A small network was shown many inputs. Here are its activations along a few directions, one row for each input.
In each table, some parts of the input vary, and every possible input appears once, in random order.
Descriptions start from the smaller parts, as in this example, which fits no table here: one of 5 places around a ring, together with either a single point or one of 9 places around a ring or (one of 3 separate values, together with one of 4 places along a line).
Shared parts are said once, and a part with two or three values counts as separate values.

Other details of the inputs vary at random and push rows far along two fixed directions, the same in every table; ignore that.
These rows show it; all are for the same input, with only those details redrawn:
10 8 9 0 -3 -28 -20 -29 13 -49 11
-13 2 4 -5 -2 -8 13 -5 10 11 -13
1 8 7 -2 5 -15 -5 -18 17 -17 0
-21 -7 0 -7 -26 -13 20 1 -5 14 -20

A family of inputs:
R1: -13 -6 -12 7 -34 23 -2 14 -8 5 -16
R2: 15 -4 10 35 1 -5 -28 -15 -5 -46 19
R3: 0 16 0 -5 -29 -14 16 20 -16 13 -7
R4: 14 3 12 4 -16 2 8 13 13 12 -2
R5: 28 -11 -1 9 10 -20 -11 -40 -11 -41 25
R6: -31 -7 -20 -8 -27 13 13 -1 -11 5 -16
R7: 3 10 1 -8 8 3 10 24 -13 -2 -4
R8: 10 3 -23 -1 -1 -9 -33 -26 8 -51 16
R9: -11 -12 -13 -8 -24 -19 14 6 -5 20 -19
R10: -21 -7 0 -7 -26 -13 20 1 -5 14 -20
R11: 18 2 -5 -8 5 -22 -2 -13 17 -9 11
R12: 20 18 7 -13 70 21 22 -9 50 64 -9
R13: 10 26 16 19 75 45 18 9 26 48 11
R14: 23 -13 0 -18 19 -7 -1 -15 1 -19 0
R15: -7 -16 -10 -10 13 -3 7 10 0 4 -16
R16: 2 9 -16 -17 46 42 22 -6 28 57 -12
R17: 20 11 2 -9 92 21 4 -1 51 18 9
R18: -4 -5 -11 1 -38 23 8 16 -7 5 -4
R19: -7 -10 0 2 -14 4 1 22 -27 3 -26
R20: -12 -8 -3 27 -15 3 5 9 -35 11 -12
R21: 2 -19 5 -3 -24 9 14 27 -12 1 -11
R22: 21 7 13 -6 10 8 -6 8 -5 -25 8
R23: -1 5 13 -8 -5 10 -7 13 -10 15 15
R24: 3 15 -7 -6 -11 28 2 9 -6 3 3
R25: 0 -4 4 20 10 -17 -16 -32 -6 -53 21
R26: 16 20 25 15 66 24 -42 -5 48 3 25
R27: 6 17 -10 11 3 17 -28 -5 -1 -19 -1
R28: -13 -13 -32 -15 -27 6 16 3 -11 13 -6
R29: -1 3 13 6 53 41 10 27 31 41 -22
R30: 6 7 9 -7 -34 -3 15 15 -14 14 -7
R31: -3 3 2 6 -28 -8 2 13 -16 17 -23
R32: 0 -15 0 -19 3 -4 0 -9 -5 26 6
R33: -12 -24 -17 7 -13 -9 27 0 -23 16 1
R34: -9 5 -5 15 -15 -4 20 16 -35 7 4
R35: -1 -6 13 1 -10 10 -8 16 3 15 14
R36: 17 7 15 13 -4 -4 -18 -1 18 -13 -2
R37: -14 6 1 -8 -22 -7 0 22 -26 15 9
R38: 17 29 -11 0 -6 -1 -25 -7 -5 -50 24
R39: -20 -23 -17 13 -11 -9 18 1 -23 14 -8
R40: -14 -2 8 -5 11 -7 -20 -15 6 -13 16
R41: -4 -6 5 -6 19 -4 -4 -8 5 -31 -3
R42: -10 2 7 6 0 5 -21 11 -12 17 -1
R43: -17 -22 -11 -16 -20 -13 7 7 -14 24 6
R44: 5 -7 -3 -3 4 -27 -41 -21 3 -38 27
R45: 4 -8 6 24 -2 13 12 9 -5 7 9
What is each input in this table made of?
> one of 5 separate values, together with either one of 4 places along a line or one of 5 places around a ring
Changing only the choice among 5 separate values turns R25 into R40. The same change can be made to R20. Which row results?
> R42
Changing only the choice among 5 separate values turns R8 into R9. The same change can be made to R16. Which row results?
> R12
A walk changes only the place on the ring of 5. It starts at R42 and steps to R26. List the rest of the walk in order.
> R35, R23, R37
Which other rows agree with R15 in the choice among 5 separate values? List them by row number.
> R7, R14, R17, R19, R21, R22, R29, R41
Change only the place on the line of 4 in R32. List by row number the other rows that result.
> R40, R43, R44

A family of inputs:
R46: -50 -28 -29 -17 0 13 23 15 -10 63 -35
R47: -16 16 -7 -24 97 46 2 5 63 58 -1
R48: -5 47 3 31 85 52 -7 -2 38 51 31
R49: -28 -10 13 -6 -55 0 -4 24 -19 -6 -28
R50: -11 -26 -3 -28 -71 -46 -19 -25 -22 -42 12
R51: 54 21 42 7 45 -42 -49 -29 45 -77 46
R52: 20 41 35 2 78 1 -38 -15 84 -4 24
R53: -23 14 -4 -13 -46 29 28 39 -10 44 -50
R54: -41 12 -1 20 -19 22 30 17 -11 34 -41
R55: 8 -31 4 18 -56 -32 -27 5 -68 -37 29
R56: -1 -13 11 11 -63 -65 -44 -24 -14 -67 8
R57: 12 -41 -17 -6 -32 -52 -27 -26 -45 -80 16
R58: 50 -4 12 27 61 -6 -57 -38 27 -90 36
R59: -15 -33 -4 -8 -5 32 35 37 -11 41 -27
R60: 32 39 9 0 68 52 8 29 24 61 24
R61: 1 -14 -1 18 -59 -32 -61 -14 -47 -62 39
R62: 13 -18 -20 -10 -49 13 24 22 -30 -10 -20
R63: -2 -11 -12 -36 -31 0 57 16 -17 64 -25
R64: -40 10 -2 14 -22 -4 39 11 5 55 -29
R65: -3 -11 12 17 -58 -37 -50 -17 -29 -83 -5
R66: 27 42 21 -1 69 47 21 27 43 42 -21
R67: -15 -27 6 -29 -7 -4 44 14 -7 61 -15
R68: 34 27 12 12 91 -5 0 -51 47 -11 34
R69: -18 -22 6 -5 -26 19 26 51 -43 64 3
R70: 19 -23 19 14 -52 -72 -26 -17 -28 -69 11
R71: -21 -6 -30 -16 -42 43 30 32 -8 43 -40
R72: 14 26 40 6 95 43 7 24 54 40 -10
R73: 30 7 3 24 49 1 -75 -44 41 -88 32
R74: -10 -10 -8 25 -39 -2 21 15 -62 12 16
R75: 3 -30 -20 24 -55 -18 8 -13 -50 -66 0
R76: 2 -41 -15 -26 -49 -39 -6 -4 -45 -57 10
R77: 15 20 -10 30 37 14 -35 -41 31 -68 24
R78: 0 33 19 3 82 55 -23 19 48 59 32
R79: 3 18 -1 -14 -54 -23 -2 5 5 -7 -10
R80: -39 -15 -40 -5 -36 -9 20 -11 -31 -3 -13
R81: -9 -15 -32 -36 -20 14 52 29 -26 49 -30
R82: 3 34 -23 -29 72 46 9 2 54 48 -7
R83: 48 16 38 30 57 -20 -59 -31 25 -88 25
R84: -2 -26 -4 -8 -56 -59 -40 -47 -22 -63 17
R85: 50 1 22 5 58 -42 -49 -61 31 -69 47
R86: -13 -8 5 18 -44 -34 39 6 -28 8 -16
R87: -26 -19 -30 -3 8 7 53 6 -27 37 -20
R88: 20 22 11 5 86 43 -42 -15 72 -22 21
R89: -46 -9 -20 -7 -29 0 49 -8 -13 63 -26
R90: -2 3 3 -17 -38 -6 52 39 -9 59 -34
R91: -21 0 -20 -38 -42 7 39 9 -3 64 -28
R92: 13 50 0 -3 57 59 -10 21 38 61 21
R93: -15 -7 5 24 -39 -7 33 13 -42 -8 -28
What is each input in this table made of?
> one of 2 separate values, together with one of 4 places along a line, together with either a single point or one of 5 places around a ring
Changing only the choice among 2 separate values turns R47 into R76. The same change can be made to R56. Which row results?
> R70
Changing only the choice among 2 separate values turns R65 into R83. The same change can be made to R48. Which row results?
> R74
Change only the place on the ring of 5 in R64. List by row number the other rows that result.
> R54, R77, R80, R89
Change only the place on the line of 4 in R77. List by row number the other rows that result.
> R71, R73, R88
Change only the place on the line of 4 in R57. List by row number the other rows that result.
> R76, R81, R87
